Each row has a name. Each piece below is followed by the name of the row it came from, unless a question asks for something else. Each question is about the rows just above it.

Columns, left to right: K V B C
[120  94  94 132] = H
[144 214 205 121] = S
[122  73  74 137] = R
[126 125 125 122] = M
[126 128 120 131] = P
[137 149 104 172] = T
[109 141 127 127] = W
[141 186 185 121] = U
[118 141 127 127] = E
[135 174 169 120] = Y
[120 106 142  83] = L
[120 169 174] is which row, read backwards? : Y
Which column holds [ 94 205  74 125 120 104] top down? : B
Which row holds this, read backwards? [74 73] : R
Which column holds [127 121] top down? : C
q: [118 141 127 127] : E

Columns, left to right: A Q J N
[138  98 150 107] = gudez
[106 113  73 202] = Relag
[141  81 133 142] = luv
[ 89  82 107 150] = naz
[ 35  91 147 181] = Rugok
[106 139 169 137] = tagu
[ 98 114 167 136] = gade
[119 161 148 165] = tupuz
[100 214  81 135] = nozeg
[101 119  76 116] = konir
Which row holds [116  76] read backwards? : konir
Where do [ 89  82 107 150] appear? : naz
Which row holds this, read backwards? [214 100] : nozeg
Which column holds [138 106 141  89] top down? : A

Columns, left to right: Dudaz Zem guvot soz Kode delo ket Der Rimis
[167 169  82 112  52  78 155 118 180]  X
[ 70 176  92 118 180 138  62 148 202]  G
[191 114 146 101 163  77 178 203 145]  Z
Which column holds [118 101] top down? : soz
Which row holds this, read backwards? [203 178] : Z

Columns, left to right: morit Vap Murok nize Povo
[118 114 120  84  56] -> pelin
[187 120 114  84 184] -> Mumi
[181 137  92 114 144] -> ged
[121  84  56 131 179] -> fab
Which column holds this, read top down? [114  92] : Murok
Which row holds this, read backwards? [ 84 120 114] : pelin
Which row holds [ 56  84 120] read backwards? : pelin
[184 144] is in which column, read top down? : Povo
[ 84 121] is which row, read backwards? : fab
Which column holds this, read top down? [ 56 184] : Povo
Which column holds [114  92  56] top down? : Murok

Columns, left to right: Zudu fid kifed Robom Guke kam biso tuk nuvez tam
[101 169 136 127 165 141 101 126 141 125] = zop
[107 148 126 107 113 131 202 146 144  59] = Lalir
[128  80 115 138 138 119  83 167 140 124] = sutov
[145 210 119  88 139 132 133 156 114 136] = mamar
[128  80 115 138 138 119  96 179 128 109] = gerof
[130  67 143 146 126 142 160 136 130 172] = Puzok
Which row holds this, read backwards? [146 202] : Lalir
Which column holds [169 148  80 210  80] top down? : fid
Which column holds this, read top down? [156 179 136] : tuk
Which row holds [146 202 131 113 107 126 148 107] read backwards? : Lalir
Which column holds [165 113 138 139] top down? : Guke
Which column holds this, read top down? [107 138  88 138 146] : Robom
Which column holds this, read top down? [125  59] : tam

Columns, left to right: zofo sifu Nas luto pimot Sisun
[160 125 155 134 135 130] -> pizil
[101 125 122 135 130 134] -> devu
[136 105 143 142 130 103] -> Kuzaf
[112 148 124 112 124 140] -> zak
[110 118 115 147 137 161] -> Zib
[ 59 123 111 131 138 149] -> mup
[128 123 131 111 133 122] -> Vavu
[112 148 157 112 124 140] -> Nam
Which row holds [130 135 134] read backwards? : pizil
Which row holds this, read backwards? [111 131 123] : Vavu
[125 105] is in which column, read top down? : sifu
[138 131 111 123] is which row, read backwards? : mup
q: [112 148 124 112 124 140] : zak
[147 131 111] is in which column, read top down? : luto
Which row holds [130 135 122] read backwards? : devu

Columns, left to right: pul mori Dogog tofo bol tez
[143 162 161 162 156 144]  selom
[208 197 147 169 187 156]  Dirap
[144 160 167 160 160 156]  vumib
[144 167 160 160 200 151]  viso
[147 197 208 197 196 162]  sugir
Which row holds this, read backwards? [160 167 160 144] : vumib
q: [147 197 208 197 196 162] : sugir
Which column holds this, read top down? [156 156 151] : tez
Which row holds this, read backwards? [151 200 160 160 167] : viso
[156 187] is in which column, read top down? : bol

